A small network was trained on made-up records. Each row is its average activation on records with the value named, seen along a few directions.
Related values have similar rows: they may be neighbours, one step apart, or belong to one group.
In the rows, zero is written as 500.
Strong random noise was added to every row along 3 fixed directions; ignore it. To show where, here is one row again and again, with new noise each time:
[551 516 616 717 435 542 595 482 542 651 555 532 426]
[334 538 492 343 388 372 352 448 564 509 357 553 459]
[433 396 433 618 348 633 361 623 534 573 550 495 352]
[491 279 453 420 602 356 754 310 487 521 284 518 765]
[399 227 315 451 446 545 450 538 496 493 397 479 552]


NADO, 16 values:
sosuf: [459 462 339 100 776 254 535 303 363 315 330 400 707]
favi: [627 739 581 407 529 590 557 564 447 412 550 487 457]
lorap: [425 384 438 326 409 476 417 448 445 449 262 575 608]
dorik: [393 666 681 473 382 334 462 361 590 559 412 594 439]
zuli: [451 519 535 246 452 493 499 391 515 428 266 573 636]
fotur: [488 494 353 201 619 358 414 488 449 297 462 404 571]
vevib: [362 522 304 153 622 388 327 551 514 271 538 403 535]
vosi: [636 721 650 704 645 389 651 425 502 523 763 503 497]
zaral: [444 359 453 359 458 479 532 371 484 486 314 527 613]
feret: [485 673 733 706 522 339 598 330 590 640 533 557 529]
mesuz: [642 499 732 680 674 346 950 276 542 708 504 516 715]
gumu: [399 199 279 407 734 307 619 437 527 395 353 440 810]
dip: [571 534 579 546 474 633 585 567 385 492 442 551 481]
bofe: [619 407 368 466 509 665 460 660 393 343 528 424 489]
ribes: [555 240 292 420 427 814 371 743 374 421 462 459 524]
mefo: [365 588 383 523 494 401 274 583 642 523 645 522 349]
NADO is arranged as a ring.
Q: A walk along NADO starts at zaral and steps to its neighbour dorik. Put favi, fotur, vevib, vosi, feret in the order it reaches them.
A: feret, vosi, vevib, fotur, favi
Q: Which values are neighbours of zuli? Give them in the order they are listed.
A: lorap, dip
Q: What is the length, in steps, of the shortest route from ribes to sosuf?
A: 4

LUN, 16 values:
buron: [637 468 524 764 671 561 643 497 524 550 713 398 516]
pado: [496 473 590 469 386 525 542 449 514 528 346 631 526]
noke: [738 417 409 645 669 630 668 555 415 462 648 438 558]
sur: [557 339 435 299 547 552 593 472 366 421 322 480 677]
leni: [526 552 591 502 294 622 400 610 473 547 464 591 354]
pof: [337 545 460 139 327 410 342 467 422 312 198 587 573]
muk: [331 351 476 525 506 409 515 433 582 574 439 553 600]
vap: [551 420 598 806 647 492 770 428 535 668 627 481 588]
tana: [599 754 622 456 594 472 615 485 462 433 576 503 485]
nuva: [558 695 585 160 654 288 550 322 406 415 290 560 593]
nodu: [357 339 415 516 503 438 468 509 605 555 463 489 533]
dugo: [463 337 238 396 613 470 411 535 487 373 523 406 587]
buz: [434 769 489 170 600 220 413 382 526 373 429 503 541]
bavef: [250 791 625 321 189 351 153 438 593 534 403 574 239]
peg: [595 512 570 667 638 405 766 377 558 533 638 399 613]
lifib: [602 477 654 807 451 565 617 488 552 692 527 532 473]
LUN is arranged as a ring.
Q: What is the length, in steps, of the shortest route from noke to pado?
A: 6
Q: Which values are neighbours of nodu? Give them in the order they are listed.
A: muk, vap
Q: Which values are neighbours of buron? Give them in the order they are listed.
A: dugo, peg
Q: Which values are neighbours of sur? Give them in the order they are listed.
A: pof, nuva
